These are the activations of a small neural network, seen along a few directions. Each row is one input.
Each table varies a few parts of the input and shows all the possible inputs, shuffled.
A made-up example of a description, with smaller parts first: ring(8) and (point or line(9) or (values(2) and line(6))).
Shared parts are said once, and a part with two or three values counts as separate values.
(in the rows, 128 means zero)

Other details of the inputs shift rows strongly along three fixed directions, in all tables alike. That doesn't count.

Rows:
r1: [ 96 109 139 131 114 121 123  77 131 180 111]
r2: [151 159  92 140 141 131 123 184  93  53 142]
r3: [124 115 126 138 116 119 133 107 119 148 116]
r4: [144 100 109 154 117 103 178 138 120  93 103]
r5: [ 68 144 138  94 117 129  76 116 121 175 160]
r6: [243 144 196 106 159 181 182 143 206 111 126]
r7: [144 125  81 168 129 111 145 152  88  65 106]
r8: [144 110 117 158 126 117 156 107 117 129  96]
r9: [120 142 114 126 126 133 114 143 106 118 134]
r10: [ 96 114 134 131 122 116 102  86 124 172 124]
r11: [107 117 128 129 120 109 132 134 133 134 136]
r12: [ 99 173 107 117 132 139  76 185 102 105 171]
r13: [143 109 100 141 135 112 155 153 126  83 104]
r14: [156 112 124 152 125 117 158 108 122 129 102]
r15: [153 106 117 153 125 110 158 102 114 118  97]
r16: [104 178 120 104 131 151  80 176 113 110 173]
r17: [118  90 135 133 132 109 135  97 152 150 103]
r18: [ 75 120 138 115 110 119  95  89 126 187 137]
r19: [ 73 144 117 118 121 128  80 136 109 151 152]
r20: [137 111 120 154 116 119 150 107 119 136 101]
r21: [120 145 171  85 137 161  99 128 171 168 165]
r22: [155 161 161 102 138 155 135 165 160 108 163]
r23: [135 118 162 110 135 143 130 101 170 172 134]
r24: [141 107 135 145 123 120 148  90 126 152 100]
r25: [131 163 101 134 143 139 105 177  99  76 150]
r26: [136 123 163 108 141 146 120 106 169 161 141]
r27: [ 70 142 109 110 117 118  80 143  97 142 154]
r28: [109 100 104 132 122 106 142 126 128 109 100]
r29: [174 174 139 107 144 168 131 166 130  88 149]
r30: [183 140 194 111 146 156 150 127 186 141 150]
r31: [152 105 128 147 122 113 162  96 122 139  97]
r32: [ 96  98  76 142 116 100 144 130  99  95  98]
Description of these inputs: line(4) and (values(3) or ring(5)).
Changing only the line(4) part turns r19 into r1. The same change can be made to r3. Which row results?
> r18
Change only the line(4) part in r4. List by row number the other rows that result.
> r11, r22, r30
Change only the ring(5) part in r8. List by row number the other rows that result.
> r12, r14, r24, r31
Change only the values(3) part in r26. List by row number the other rows that result.
> r17, r30
